A small network was shown many inputs. Here are its activations along a few directions, one row for each input.
Each table varies a few parts of the input and shows all the possible inputs, shuffled.
A made-up example of a description, with smaller parts first: one of 8 places around a ring, together with either a single point or one of 9 places along a line or (one of 2 separate values, together with one of 6 places along a line).
Shared parts are said once, and a part with two or three values counts as separate values.

Other details of the inputs vary at random and push rows far along two fixed directions, the same in every table; ignore that.

Table:
r1: [-26   2  14 -25  35  -1  -5 -19  38  12  20  -7  10   8  16]
r2: [ 22  27  21  16 -27 -22 -29  24 -71  25 -48  -5  42 -42 -30]
r3: [ -8  -1 -28  41 -30 -27  12 -28  -2 -39  -4  73 -67  12   0]
r4: [ 10  -5  19  -1  -3  12 -19  18 -29  -6   2 -46   4  -1   2]
r5: [-19  -1  -4 -41  39  15   3  -1  43  19  22 -25  13  11  20]
r6: [ -4   6 -14 -25  21   7 -18  14 -19  13   3 -19  -6  -7   7]
r7: [  0  -7  -8 -31  26  10   6 -13  48   0  23 -30   3  21  20]
r8: [ 17  20  21 -33  15   8 -25  42 -41  50 -32 -54  71 -32 -14]
r9: [ 34  13  42 -23   7  -7 -37   4 -24   8 -20 -79  59  -6   0]
r10: [  2 -12 -15 -35  30  12  -5 -15  34 -20  29 -39 -17  31  31]
r11: [ 24  12  21  24 -34   1 -15  43 -74  22 -38 -17  39 -42 -35]
r12: [ 30  12  -8  69 -78 -40  37 -16  -9 -11 -51  86   9 -16 -44]
r13: [ 27 -13 -17  68 -72 -12  41  -4 -15 -37 -25  66 -26   0 -30]
r14: [-40   0 -13  -5  30  -5   1 -25  24  -3  25  48 -38  11  18]
r15: [-19  -7  -7  21  -5  11  17   9  -7   3   4  44 -17  -8 -10]
r16: [ -6 -16  14 -12  18  20   8 -11  40  -6  33 -32   3  18  14]
r17: [-35 -19  -7   4  13  16  29 -12  48  -7  36  33 -29  17  10]
r18: [-10  -9 -33 -13  14   3  -1 -12  15 -24  23   3 -54  25  24]
Description of these inputs: one of 3 separate values, together with one of 6 places around a ring.
- Changing only the choice among 3 separate values turns r15 into r8. The same change can be made to r11. Which row results? => r6

Table:
r19: [ -2 -13  23 -24  35  32  -5  -1  28  15  34 -48  20  15  17]
r20: [-10 -11 -18   8  14  18  28  -5  26   4  20  35 -19  11   1]
r21: [-22   1  -7  -6  37  -1   2 -34  36  -4  26  28 -25  21  21]
r22: [-21   1  -2 -30  30   5 -19   2  -3   6  19 -26 -31  13  22]
r23: [  4  10  33 -39  27  10 -19  28 -20  27 -19 -50  65 -23  -5]
r24: [ -9  -5  10 -24  33  14 -34   5  -4  -2  31 -66  -8  -7  21]
r25: [ 14   2  17   5  15  15 -24  13 -30   3   0 -37   5  -9   5]
r26: [-23  -7 -15  -5  13 -15   4 -43  55 -21  34  24 -37  18  19]
r27: [-36 -14 -34   4  10  11  37  -8  53  -7  29  47 -53  27  13]
r28: [ 18   9   3  36 -26 -20  14 -21   2  -6 -20  48   3   2 -15]
r29: [  9   6   2  38 -46 -16  28  -2  12  -7 -17  31  -3   0 -14]
r30: [-17   1 -25  -8  30  13 -10 -13   2 -10  32  21 -43  16  33]
r31: [-12   3   9  -4   8 -10   0 -12   2  -4 -12  17  16   1  -2]
r32: [  3   4  -2  30 -26  -5   1  16 -26  -8 -18   7 -27  -8  -5]
r33: [-26  -2 -33 -15  18   2 -14 -13   9 -12  35  14 -45   5  29]
r34: [ 24   1  15  32 -25  -5  14  -6   2   0  -9  15  19  -3 -11]
r35: [-11 -13  15 -31  23  23  -7  -1  33  13  37 -58  19   1  11]
r36: [ 32  -6  -7  -2 -19  -4  11   2  -9 -20 -28  -9  25   8  -9]
r37: [ -2  -1  12   4 -15  12  16  13  17  11   0 -13  10   2  -5]
r38: [ 16   3   3  23 -14  -3 -10   9 -38   0 -10  16  -9  -6 -17]
r39: [-22   1   5 -36  39  -3 -25 -22  30  12  23 -30  10   3  19]
r40: [ 10  18  12  17 -27 -23   5  -5   5   3 -28  11  14  -1 -12]
r41: [  9   4 -17  29 -18  -9   6  -2 -36  -3 -12  52 -29  -4 -17]
r42: [-34 -25 -21  -8  22  17  29  -8  40 -16  31  34 -27  23  12]
r43: [ 14  12   1  12  -3  -1  10  10 -14  22 -24  26  22 -20 -19]
r44: [-22  -9 -11 -27  29  20   4  -1  33  12  33 -24   1   2   6]
r45: [ 10   5  15 -13   2  -2 -33  17 -34  12   1 -48  15 -19 -12]
r46: [ 12  -4  17  23 -29  -8  18  -1  -1 -14 -14  12  25  -3 -16]
r47: [ 21   8  38 -18  -1   1 -20   9  -2  21   0 -78  63 -21  -6]
r48: [  6   3   6  27 -30 -24  18 -16   0 -21 -25  47   7   1 -15]
r49: [ 43  -4 -25  26 -34  -8  22  -9  -2 -15 -27  35  -3  10 -13]
r50: [ 10  12  14   5 -16  -6 -17  25 -38   9 -21 -21   2 -10 -16]
r51: [  5  -4  30 -23  15   7 -33  22 -39   3  -5 -52  25  -7  -2]
r52: [ -1  -3  -8  16 -23 -13   7   4 -42 -13 -20  41 -19  -9 -13]
r53: [  4 -12 -24 -22  12   3   8 -15  43 -18  13 -15 -28  38  27]
r54: [ -4  10 -11  12 -17 -11  16  14   2  16 -24  35   3  -9 -14]
r55: [  1  16   1 -17   5   1 -26  25 -29  17  -9 -28   7  -7  16]
r56: [-28  -9 -18 -21  30  10 -12  -5   0 -21  28  12 -33  16  35]
r57: [  1  17   6  14 -18 -22   2   2  -4  16 -33  16  18  -6 -13]
r58: [  7  12  -1  -4 -11  -9 -18  10 -41  12 -12 -14   7 -24 -19]
r59: [ 39   0 -20   7 -36 -12  10  -3  -4  -8 -28  -5  16  -9 -17]
r60: [-14 -14  -5  15   2   7  -1  -1 -12 -32   8  12 -34   3   9]
r61: [  2   9 -11   6 -15 -11   8   7  -5  18 -17  20  18 -28 -23]
r62: [  3 -10  29 -10   0  19   6  15   2   4   0 -33  40  -3  -7]
- What do these inputs look like to the network? => one of 4 separate values, together with either a single point or one of 4 places along a line or one of 6 places around a ring
- Changing only the choice among 4 separate values turns r59 into r49. The same change can be made to r39. Which row results? => r21
- Changing only the choice among 4 separate values turns r48 into r28. The same change can be made to r42. Which row results? => r20
- A walk changes only the place on the ring of 6. It starts at r57 and steps to r54. List the rest of the walk in order. => r27, r37, r29, r40
- Change only the choice among 4 separate values in r19. List by row number the other rows that result. => r35, r37, r62

Table:
r63: [ -8   2 -23  38 -33 -11  33   4  -6   3 -21  83 -17 -13 -22]
r64: [ 17  10   9   6 -11  -4 -19  14 -45   1 -19 -15   9 -11 -10]
r65: [-16 -12  10 -31  36  22   2  -3  36   6  32 -30   9  15  18]
r66: [ 11  15   8  30 -36 -11  11  26 -35  28 -44  32  34 -34 -38]
r67: [-17 -18 -19 -10  20   8   3 -25  34 -36  39   1 -56  35  31]
r68: [  6   5  26 -30  31  11 -44  15 -30  11   6 -78  21  -7  15]
r69: [ 25  -1  22 -13  -3  11  -6  17  -4  10  -8 -59  44  -4  -3]
r70: [-26 -16  -6 -15  28  17  15 -15  46  -6  37   5 -18  21  18]
r71: [-41 -10 -29 -11  33   8   0 -17  23 -13  40  33 -62  16  25]
r72: [ 10  17  28 -37  27  10 -41  34 -47  37 -13 -69  54 -24  -3]
r73: [ 21   1  15  -1 -10  -1 -14  10 -20  -5 -10 -42  15  -3  -2]
r74: [ 18  -9 -24  54 -60 -12  43  -6   5 -22 -19  66 -21   0 -26]
r75: [-25  -2 -13 -18  32 -10   1 -44  57 -16  32  18 -33  28  29]
r76: [ 26  18  -4  39 -52 -38  16 -10 -15   1 -51  54  21 -17 -31]
- What do these inputs look like to the network? => one of 2 separate values, together with either a single point or one of 6 places around a ring
- Changing only the choice among 2 separate values turns r74 into r69. The same change can be made to r68. Which row results? => r64
